Each row below holds a small network's activations on one record, seen along a few directions.
Each row is followed by the record's values for the fields PORIL, VES, ROK, ZUSAF, RUVER, FUT.
Not every record has every field; a missing one is left out.
The largest differences between rows may come from other fields.
(in the rows, 500 means zero)
Strong random noise was added to every row along 11 fixed directions; ignore it. To show where, here is one row again and again, with new noise each time:
[420 284 489 427 403 463 356 478 594 368 518 504 467 702 444 333 332 284
 413 596 413 595 394 661 577]
[469 400 425 549 483 437 369 542 432 520 314 493 569 314 594 538 634 589
 485 318 493 619 523 477 501]
[637 499 581 536 549 568 513 550 533 437 572 472 447 698 482 555 310 314
 405 588 368 560 492 303 469]
[448 622 316 618 630 408 596 438 487 564 672 599 320 641 503 719 627 691
 455 440 700 665 492 500 433]
[417 398 114 533 344 301 347 579 308 592 463 350 710 436 842 516 414 518
 503 572 514 421 579 444 401]
[590 629 366 562 468 274 498 458 420 598 535 549 587 609 635 473 588 455
 478 490 357 388 614 406 285]
[743 611 635 583 557 465 582 459 637 652 554 554 469 439 506 433 813 601
 529 229 518 461 716 449 333]
[714 803 240 549 619 671 294 440 476 392 468 325 642 442 437 439 335 261
 621 539 599 418 415 645 492]
[633 547 502 352 534 555 768 580 478 542 515 419 528 762 402 498 377 339
 556 642 526 533 353 439 585]
[372 439 379 762 424 358 518 524 582 558 599 752 512 697 313 911 410 605
 409 708 530 340 519 379 315]
[399 589 490 577 661 326 406 444 537 409 583 400 217 627 451 767 331 359
 496 624 480 447 497 613 453]
[533 472 298 634 507 341 463 486 510 499 538 575 487 697 430 622 491 401
 443 441 554 688 375 482 441]
[592 215 509 470 218 537 532 532 737 565 521 667 740 688 305 228 520 412
 477 530 521 439 465 598 488]

[441 494 360 420 485 639 442 437 563 436 444 540 530 632 232 455 371 472
 538 648 641 561 352 764 631] : PORIL is bilak, VES is gor, ROK is vom, ZUSAF is mul, RUVER is ziped, FUT is vop
[604 464 409 393 527 583 799 611 519 545 541 331 583 635 404 553 379 411
 657 560 755 646 237 528 656] : PORIL is bilak, VES is zuto, ROK is zakup, ZUSAF is mul, RUVER is tofur, FUT is bas
[514 302 586 458 432 587 714 666 548 594 339 541 626 497 279 653 562 572
 550 453 675 621 277 439 649] : PORIL is bilak, VES is gor, ROK is vom, ZUSAF is fadiz
[630 720 492 568 510 855 649 484 457 548 477 724 702 381 434 333 710 729
 555 455 479 408 547 357 463] : PORIL is bilak, VES is gor, ROK is zakup, ZUSAF is mul, RUVER is tofur, FUT is bas
[303 304 539 384 448 380 621 558 518 439 453 480 487 461 484 384 471 459
 541 548 458 517 415 638 652] : PORIL is bilak, VES is gor, ROK is zakup, ZUSAF is mul, RUVER is tofur, FUT is kime
[646 641 365 493 563 479 461 440 483 558 644 353 374 568 636 353 635 427
 548 277 704 721 407 599 512] : PORIL is mipa, VES is gor, ROK is vom, ZUSAF is ralek
[390 451 637 406 526 620 670 580 415 512 461 553 483 490 560 584 494 697
 436 581 443 530 546 307 571] : PORIL is mipa, VES is zuto, ROK is zakup, ZUSAF is fadiz
[503 626 568 561 561 646 434 425 543 452 525 628 434 434 453 454 655 611
 454 384 510 553 512 521 488] : PORIL is mipa, VES is gor, ROK is vom, ZUSAF is fadiz
[451 444 577 425 391 587 632 557 488 587 549 552 572 584 499 546 460 612
 476 690 520 359 501 386 493] : PORIL is bilak, VES is zuto, ROK is vom, ZUSAF is ralek
[456 221 624 542 428 556 453 573 649 458 576 518 471 546 467 668 340 524
 367 590 538 572 524 413 514] : PORIL is bilak, VES is zuto, ROK is vom, ZUSAF is gipu
[730 627 530 499 512 640 578 529 486 535 458 513 572 638 398 553 420 410
 488 530 492 542 411 329 463] : PORIL is mipa, VES is zuto, ROK is vom, ZUSAF is mul, RUVER is ziped, FUT is vop
[318 334 419 425 563 338 467 524 437 424 649 240 285 519 745 522 341 452
 468 518 585 672 494 617 612] : PORIL is bilak, VES is gor, ROK is zakup, ZUSAF is fadiz
[626 727 455 624 667 484 560 494 372 394 339 697 469 577 324 590 612 376
 438 325 341 823 270 286 518] : PORIL is mipa, VES is gor, ROK is vom, ZUSAF is mul, RUVER is tofur, FUT is kime
[595 601 413 611 552 335 345 412 433 486 558 512 431 538 648 502 606 410
 428 312 407 735 467 408 382] : PORIL is bilak, VES is zuto, ROK is vom, ZUSAF is mul, RUVER is ziped, FUT is vop
[482 546 405 469 499 407 470 483 288 557 433 499 491 450 767 419 653 569
 456 354 351 641 571 347 450] : PORIL is mipa, VES is zuto, ROK is zakup, ZUSAF is fadiz
[378 285 407 462 379 552 594 532 647 538 648 536 559 491 436 479 518 653
 512 528 786 530 440 675 604] : PORIL is bilak, VES is gor, ROK is zakup, ZUSAF is gipu
[634 815 496 421 639 823 583 434 439 327 467 607 536 583 299 300 470 360
 550 586 441 545 337 553 608] : PORIL is mipa, VES is zuto, ROK is vom, ZUSAF is fadiz
[349 535 421 281 470 378 798 531 295 563 360 532 617 693 440 536 471 495
 575 729 431 470 273 559 594] : PORIL is bilak, VES is gor, ROK is vom, ZUSAF is mul, RUVER is tofur, FUT is vop
[365 319 246 415 340 633 412 623 351 509 403 424 628 497 615 486 384 553
 502 605 656 636 318 505 668] : PORIL is mipa, VES is gor, ROK is vom, ZUSAF is ralek
[395 554 250 496 354 300 446 443 332 561 510 610 653 563 710 310 654 554
 483 513 420 472 498 538 409] : PORIL is mipa, VES is gor, ROK is vom, ZUSAF is ralek
[512 301 535 432 374 657 629 658 514 518 544 504 588 640 506 480 344 488
 440 624 555 573 398 329 587] : PORIL is mipa, VES is zuto, ROK is vom, ZUSAF is gipu
[270 605 531 367 550 453 603 430 449 412 557 508 422 561 490 491 357 486
 549 801 431 304 492 676 573] : PORIL is mipa, VES is zuto, ROK is zakup, ZUSAF is mul, RUVER is ziped, FUT is vop
[411 696 736 444 661 619 672 453 391 382 577 688 275 673 449 518 516 556
 371 593 291 583 456 344 539] : PORIL is mipa, VES is gor, ROK is vom, ZUSAF is fadiz
[609 225 391 428 493 407 515 673 512 503 384 124 574 502 530 604 270 233
 588 430 667 722 324 517 677] : PORIL is bilak, VES is gor, ROK is zakup, ZUSAF is fadiz
[648 410 284 498 426 672 598 647 328 513 409 525 794 636 532 487 367 445
 423 502 523 815 311 194 607] : PORIL is mipa, VES is gor, ROK is zakup, ZUSAF is fadiz
[573 641 587 432 475 671 614 626 367 559 317 509 664 461 407 589 389 482
 607 732 403 160 472 310 501] : PORIL is bilak, VES is zuto, ROK is vom, ZUSAF is mul, RUVER is tofur, FUT is budoz
[435 460 648 497 504 514 536 503 491 399 510 655 486 618 493 459 450 469
 364 577 252 548 525 358 505] : PORIL is mipa, VES is gor, ROK is zakup, ZUSAF is fadiz
[617 452 473 519 456 686 514 538 495 514 594 462 505 545 617 344 411 484
 418 547 462 556 587 352 502] : PORIL is bilak, VES is gor, ROK is vom, ZUSAF is mul, RUVER is ziped, FUT is vop
[714 361 631 595 619 269 481 528 616 655 453 316 214 416 614 527 664 444
 524 125 438 668 816 387 410] : PORIL is bilak, VES is zuto, ROK is zakup, ZUSAF is mul, RUVER is ziped, FUT is kime
[674 449 588 448 443 484 534 585 517 685 198 410 630 213 474 382 858 553
 695 139 600 525 507 564 553] : PORIL is mipa, VES is gor, ROK is vom, ZUSAF is ralek
[514 437 866 523 408 583 480 378 788 470 631 822 424 477 362 204 784 605
 394 333 342 411 661 593 417] : PORIL is mipa, VES is gor, ROK is zakup, ZUSAF is gipu
[634 612 465 567 596 416 414 454 432 510 494 389 532 409 687 536 435 450
 461 449 413 472 672 389 379] : PORIL is bilak, VES is zuto, ROK is zakup, ZUSAF is mul, RUVER is ziped, FUT is vop
[396 776 403 470 564 539 376 332 356 403 417 659 600 453 448 454 557 566
 488 594 396 383 452 604 463] : PORIL is bilak, VES is zuto, ROK is zakup, ZUSAF is ralek
[730 533 327 575 673 651 569 620 459 474 549 219 482 409 570 704 314 468
 555 376 800 775 446 366 603] : PORIL is mipa, VES is zuto, ROK is zakup, ZUSAF is mul, RUVER is ziped, FUT is kime
[453 668 620 216 600 711 602 440 424 342 483 418 481 535 432 252 377 393
 583 711 423 389 393 672 691] : PORIL is bilak, VES is zuto, ROK is zakup, ZUSAF is ralek
[702 727 420 606 648 275 350 351 517 618 593 423 351 443 623 480 733 517
 531 221 534 521 719 555 285] : PORIL is bilak, VES is zuto, ROK is vom, ZUSAF is mul, RUVER is ziped, FUT is budoz
[405 493 246 389 403 476 551 562 378 639 473 345 672 381 644 557 512 649
 616 586 758 396 432 622 549] : PORIL is bilak, VES is gor, ROK is vom, ZUSAF is gipu
[493 275 566 352 467 345 432 638 510 480 428 134 343 526 605 453 295 190
 617 486 552 535 353 632 672] : PORIL is mipa, VES is gor, ROK is vom, ZUSAF is mul, RUVER is tofur, FUT is budoz
[614 404 301 387 297 251 363 441 513 707 577 317 677 560 770 297 556 436
 520 456 597 408 601 671 372] : PORIL is bilak, VES is gor, ROK is vom, ZUSAF is mul, RUVER is ziped, FUT is vop
[445 466 743 222 495 747 563 535 278 412 338 576 475 594 632 315 471 529
 327 616 161 670 438 264 639] : PORIL is bilak, VES is zuto, ROK is vom, ZUSAF is fadiz

Which values does each new row have?
[518 677 413 539 560 626 499 448 456 391 412 712 609 615 246 609 456 450
 470 593 496 581 269 501 530] : PORIL is mipa, VES is zuto, ROK is vom, ZUSAF is gipu
[492 513 644 301 462 456 662 541 384 559 373 522 523 586 548 341 605 474
 533 526 333 489 466 464 568] : PORIL is mipa, VES is gor, ROK is vom, ZUSAF is ralek
[658 382 441 536 329 364 572 636 481 698 491 339 704 433 692 426 556 430
 596 390 517 406 583 330 417] : PORIL is mipa, VES is gor, ROK is zakup, ZUSAF is ralek
[612 410 346 608 369 466 585 498 574 513 568 768 615 707 342 340 620 449
 422 368 530 756 360 415 476] : PORIL is mipa, VES is zuto, ROK is vom, ZUSAF is mul, RUVER is ziped, FUT is kime
[356 623 259 628 603 506 505 545 331 463 391 524 519 384 430 856 475 651
 556 556 679 536 370 514 550] : PORIL is mipa, VES is gor, ROK is vom, ZUSAF is fadiz
[373 806 208 401 649 668 652 545 228 475 389 415 543 488 439 723 398 567
 650 706 698 502 223 544 676] : PORIL is mipa, VES is gor, ROK is vom, ZUSAF is fadiz
[541 601 252 509 534 397 551 455 391 644 340 481 601 393 507 585 606 618
 586 443 613 462 552 532 476] : PORIL is bilak, VES is zuto, ROK is zakup, ZUSAF is mul, RUVER is ziped, FUT is vop
[634 467 575 482 399 758 531 549 603 545 549 514 682 403 478 333 532 558
 511 435 600 462 503 454 533] : PORIL is mipa, VES is gor, ROK is zakup, ZUSAF is gipu
[302 195 752 413 471 492 472 474 648 351 772 516 177 723 611 453 340 489
 264 608 425 708 519 525 566] : PORIL is bilak, VES is zuto, ROK is vom, ZUSAF is gipu
[456 161 686 752 484 577 321 596 765 469 658 438 260 343 549 689 439 591
 387 312 612 634 679 358 479] : PORIL is mipa, VES is zuto, ROK is zakup, ZUSAF is fadiz
[489 551 470 450 626 327 356 454 367 408 459 306 347 452 774 422 487 345
 470 363 326 669 559 487 500] : PORIL is mipa, VES is zuto, ROK is zakup, ZUSAF is fadiz
[502 403 625 503 515 455 443 567 573 471 350 351 487 314 406 526 460 370
 627 460 500 372 522 620 540] : PORIL is bilak, VES is zuto, ROK is vom, ZUSAF is fadiz
[332 483 447 403 411 360 730 488 545 530 625 552 531 668 403 425 439 488
 601 760 537 244 507 723 524] : PORIL is mipa, VES is gor, ROK is zakup, ZUSAF is fadiz
[607 232 299 416 269 528 470 609 515 527 528 334 750 534 604 159 417 308
 565 454 651 599 352 559 604] : PORIL is bilak, VES is zuto, ROK is vom, ZUSAF is ralek
[384 386 488 300 352 348 478 420 518 615 419 519 561 602 507 345 542 524
 527 613 461 388 520 721 506] : PORIL is bilak, VES is zuto, ROK is vom, ZUSAF is mul, RUVER is ziped, FUT is vop
[738 431 463 567 532 446 578 575 532 580 393 431 561 504 437 562 617 401
 539 183 614 788 385 371 519] : PORIL is mipa, VES is zuto, ROK is zakup, ZUSAF is fadiz
[476 637 554 489 570 787 441 484 470 495 516 459 460 304 555 485 524 690
 524 496 571 415 604 500 541] : PORIL is mipa, VES is gor, ROK is zakup, ZUSAF is fadiz
[311 596 609 468 583 156 534 364 484 484 524 535 274 497 550 521 640 523
 527 501 328 335 670 684 397] : PORIL is mipa, VES is zuto, ROK is zakup, ZUSAF is fadiz
[568 598 707 568 683 626 269 519 362 279 430 403 353 463 675 649 243 325
 322 547 130 607 598 145 478] : PORIL is mipa, VES is zuto, ROK is zakup, ZUSAF is ralek
[567 775 436 387 581 515 719 484 307 537 514 505 547 664 531 465 516 447
 550 616 434 490 383 367 496] : PORIL is bilak, VES is zuto, ROK is vom, ZUSAF is ralek
